Each row below holds a small network's activations on one input, seen along a few directions.
In each table, some parts of the input vary, and every possible input appears once, in random order.
Descriptions start from the smaller parts, as in this example, which fits no table here: one of 3 separate values, together with either a single point or one of 9 places around a ring or (one of 4 places along a line, together with one of 8 places around a ring).
Shared parts are said once, and a part with two or three values counts as separate values.
In the rows, zero is written as 128.

Other details of the inputs shift rows strongly along two fixed directions, in all tables alike. That doesn't count.

Table:
x1: [141 115 153 119 121 125 146 139 102 173 179 106 122 119 161]
x2: [138 144 136 137 141 146 124 133 119 140 137 141 138 119 136]
x3: [136 138  91 140 138 139 122 115 142 108  92 155 146 131  97]
x4: [107  99 138 144  96 113 126 123 136  99 115 112 118 140 127]
x5: [117 135  85 114 114 132 137 115 149 116  99 132 133 136 108]
x6: [115 119 163 154 124 109 110 124 147  71  97 129 117 130 111]
x7: [154 151 125  97 165 114 140 140 106 169 162 121 130 107 149]
x8: [125 135 104 145 129 158 117 113 136 110  96 156 145 135 105]
x9: [107  99 150 138 101 115 120 125 137  88 116 115 114 139 122]
x10: [152 132 111 100 140 152 147 138 100 191 180 124 136 118 148]
x11: [149 144 120 131 153 134 127 127 122 144 125 154 142 123 120]
x12: [158 172  93 102 181 150 131 144 109 194 159 138 145 110 135]
x13: [126 107 217 130 112  90 138 152 108 147 185  88  98 114 181]
x14: [150 141 118 135 146 131 130 128 124 133 126 150 145 120 123]
x15: [144 154 177 114 161 128 125 151 109 172 178 118 123 104 167]
x16: [118 121  77 123 115 139 127 119 138 111 105 128 139 139 103]
x17: [149 157 158 122 165 142 129 146 100 184 172 137 133 110 158]
x18: [121 109  95 123 108 149 128 111 139 115 103 138 131 145 103]
x19: [134 125 138 150 127 120 121 121 136  95 104 147 135 126 114]
x20: [117 113 208 132 119  80 131 157 111 137 175  85  99 117 177]
x21: [140 140 206 132 152  93 125 158 113 134 171 107 110 101 163]
x22: [120 126  61 119 120 147 127 117 138 122 101 134 143 142 100]
x23: [109  83 167 152  82 114 129 118 132  91 122 109 110 138 132]
x24: [117 112 174 160 115 119 111 125 133  76 112 138 117 129 120]
x25: [144 144  79 104 156 133 131 118 125 144 114 140 140 126 113]
x26: [129 144  84 130 137 155 119 121 139 115 104 142 144 129 104]
x27: [125 113  89 120 110 150 130 113 136 123 111 137 135 142 107]
x28: [124 126 196 147 133  96 115 141 132  93 134 115 109 113 139]
x29: [140 140  90 109 149 126 131 119 126 132 116 135 137 123 116]
x30: [109 116 106 133 102 118 134 119 145 107 104 122 127 141 119]
x31: [127 139 104 135 128 152 119 117 141 110 103 141 143 130 111]
x32: [128 128 171 113 137 104 131 154 110 153 172 100 111 117 160]
x33: [154 141  87 100 140 148 151 136 102 210 174 124 143 122 151]
x34: [141 150 111 125 159 136 122 130 128 141 123 143 137 123 116]
x35: [133 132  83 116 144 129 126 110 137 114  93 142 135 135 100]
x36: [110 111 144 136 110 105 130 134 129 115 131 106 118 133 139]
x37: [138 113 183 116 121 117 142 146 103 153 190 101 111 113 167]
x38: [153 164 120 110 169 136 131 148 111 175 163 125 137 106 144]
x39: [138 131 142 107 138 124 137 148 106 169 176 108 122 115 157]
x40: [129 133 175 109 135 101 135 151 116 154 169 102 109 115 162]
x41: [110 119 163 156 111 128 110 119 145  79 100 130 126 130 125]
x42: [126 136  56 111 121 149 135 116 141 133 105 137 145 137 102]
x43: [143 152 178 126 151 128 128 151 108 167 175 118 128 104 172]
x44: [116 121  79 121 121 142 124 117 138 117  99 133 135 146 100]
x45: [129 138 164 132 138 128 120 136 127 127 141 123 125 116 145]
x46: [121  98 170 131 104 121 131 128 122 114 146 111 111 131 138]
x47: [134 121 102 113 119 145 136 125 124 144 137 129 134 131 126]
x48: [152 148  84  93 150 151 143 142 103 199 175 125 143 119 144]
x49: [137 134  82 142 129 159 122 115 131 111 101 161 150 133  99]
x50: [122 127 141 152 120 140 118 122 134  95 108 141 135 127 121]
x51: [107 121 123 130 106 108 137 118 149 106 101 121 117 142 124]
x52: [127 108  74 128 108 159 135 105 129 140 108 140 138 148 105]
x53: [116 125 203 145 130 104 111 142 131  96 139 110 106 117 144]
x54: [129 118  59 122 112 157 137 109 132 146 107 141 144 147 107]
x55: [105  89 155 147  87 114 124 116 140  91 107 116 110 146 124]
x56: [140 129 101 144 129 140 123 117 130 103 106 157 145 132 102]
x57: [143 138 204 133 153 114 123 154 100 153 180 126 113 106 163]
x58: [147 163  80  91 150 132 159 138 116 207 163 124 141 121 151]
x59: [136 131 104 144 134 136 122 113 138 106  93 160 145 134  99]
x60: [124 142  61 108 120 142 141 112 147 128  99 137 142 137 104]
x61: [111 115  86 133 110 130 128 116 140 117  99 127 134 148 109]
x62: [107 120 175 155 116 125 108 120 143  85 102 132 121 131 127]
x63: [112 120  88 129 109 127 132 114 146 116  96 130 131 147 111]
x64: [111 112 146 134 115 107 127 134 129 122 128 110 114 138 138]
x65: [110 124 127 123 109 114 132 120 150  99 101 121 118 137 117]
x66: [112 117 147 129 115 105 133 132 134 125 126 113 111 137 140]
x67: [108 123 168 149 123 120 107 126 145  78 106 124 115 130 117]
x68: [101 114 155 131 101 101 128 120 154  79  97 116 106 139 119]
x69: [117 110 176 162 112 117 112 126 133  71 113 135 117 127 122]
x70: [156 174 102  98 178 164 131 138 107 207 165 144 147 113 145]
x71: [162 164 126 111 179 134 134 145 106 189 162 143 139 109 142]
x72: [109 120 172 152 118 114 108 129 144  71 110 118 114 125 124]
x73: [115 132  72 122 112 131 141 111 151 122  94 133 136 144 110]
x74: [136 124 174 144 134 111 119 134 120 109 138 136 121 120 133]
x75: [112 120 111 124 107 123 129 121 144 102 106 123 126 135 114]
x76: [119 117  83 121 118 149 125 115 135 120 104 137 133 145 102]
x77: [120  96 164 139  99 118 133 126 120 124 142 109 112 133 140]
x78: [135 145  64 100 141 150 136 124 129 164 123 138 140 135 114]
x79: [114  93 131 136  97 138 127 112 136  95 110 128 119 144 111]
x80: [127 125 203 149 135  93 118 140 129  98 133 122 111 115 140]
x81: [158 146  80  89 147 158 149 138 104 205 175 129 147 120 144]
x82: [128 121 212 152 129  87 120 142 129  91 138 116 110 111 147]
x83: [108 101 131 142 100 117 125 121 136 105 111 116 120 143 123]
x84: [129 120 170 122 124 103 138 149 106 160 178  97 114 118 169]
x85: [132 125 122 146 133 135 117 117 131 101 104 156 135 135 102]
x86: [152 150  67  95 157 156 146 137 101 222 164 132 143 129 141]
x87: [125 140 105 138 133 157 116 114 138 122 101 149 145 133 114]
x88: [ 98 103 156 144  93  95 127 125 147  85 108 108 109 138 132]
x89: [131 115 205 153 125  96 119 140 120  92 143 126 112 117 143]
x90: [141 154  91 119 155 147 123 131 127 145 126 139 141 120 117]
x91: [126 141  99 132 143 142 113 119 140 114  99 143 136 132 101]
x92: [123 142  53 111 126 143 144 110 145 147  95 143 140 148 107]
Description of these inputs: one of 4 places along a line, together with either a single point or one of 10 places around a ring or (one of 2 separate values, together with one of 6 places along a line).
- The inputs of x73 and x92 match in every part but the place on the line of 4. If x20 is changed in the same way as x73 into x92, which row does it become? => x64
- The inputs of x74 and x89 match in every part but the place on the line of 4. If x80 is changed in the same way as x74 into x89, which row does it become? => x3
- The inputs of x40 and x42 match in every part but the place on the line of 4. If x6 is changed in the same way as x40 into x42, which row does it become? => x21
- Which other rows does x18 become when the choice among 2 separate values takes its other values? List them by row number. => x55
- Which other rows does x91 become when the place on the ring of 10 takes its other values? List them by row number. => x11, x17, x34, x57, x62, x67, x70, x71, x85
- Which other rows does x76 become when the place on the line of 6 takes its other values? List them by row number. => x18, x44, x68, x78, x79
- Which other rows does x21 become when the place on the ring of 10 takes its other values? List them by row number. => x14, x26, x31, x38, x43, x49, x50, x56, x82
- Which other rows does x60 become when the choice among 2 separate values takes its other values? List them by row number. => x58

Table:
x93: [119 132 172 113 131 130 128 147 116 173 173 101 113 121 168]
x94: [151 122 126 122 121 130 160 138  99 200 177 130 137 129 162]
x95: [130 127 219 142 140 120 110 153 105 133 173 110 111 110 167]
x96: [123 147 165 110 132 127 139 148 121 172 168 101 117 116 171]
x97: [140 132  43 101 132 137 145 115 125 159 116 144 144 139 107]
x98: [152 153 111 116 168 120 135 134 118 169 138 143 132 123 130]
x99: [143 137  77 125 146 173 117 122 118 140 122 154 149 128 104]
x100: [114  91 134 131  92  99 129 116 140  69 108 112 114 137 110]
x101: [114  92 197 159 107 100 108 125 138  38 110 123 109 124 115]
x102: [117  91 198 161 108  73 115 122 142  49  99 124 104 131 115]
x103: [135 105 123 171 101 132 135 103 130 102  96 159 142 140 110]
x104: [105 131 165 157 111 128 109 118 155  69  91 138 122 130 121]
x105: [161 139 127 115 156 122 135 138 110 140 152 136 136 110 128]
x106: [121 157  85 138 134 148 117 117 154 102  85 152 149 130 102]
x107: [109 111  85 132 102 167 120 111 142 116 102 129 134 150 103]
x108: [119 141 177 110 137  85 140 155 121 154 164  89 105 113 172]
x109: [129 145 156 131 148 143 117 137 119 149 145 132 129 121 143]
x110: [132 124  61 109 125 171 130 119 124 152 128 134 142 138 108]
x111: [110 139 114 121 117 127 129 126 148 124 114 112 130 130 134]
x112: [143 125 105 100 136 138 138 134 109 159 162 118 130 120 131]
x113: [116 121  67 122 120 121 135 109 144 120  86 134 131 152 101]
x114: [131 156 109 128 154 125 123 129 138 127 107 139 139 124 114]
- Describe the family of inputs behind these rows. => one of 2 separate values, together with either a single point or one of 10 places around a ring
- The inputs of x99 and x110 match in every part but the choice among 2 separate values. If x109 is changed in the same way as x99 into x110, which row does it become? => x93
- Which other rows does x97 become when the choice among 2 separate values takes its other values? List them by row number. => x102
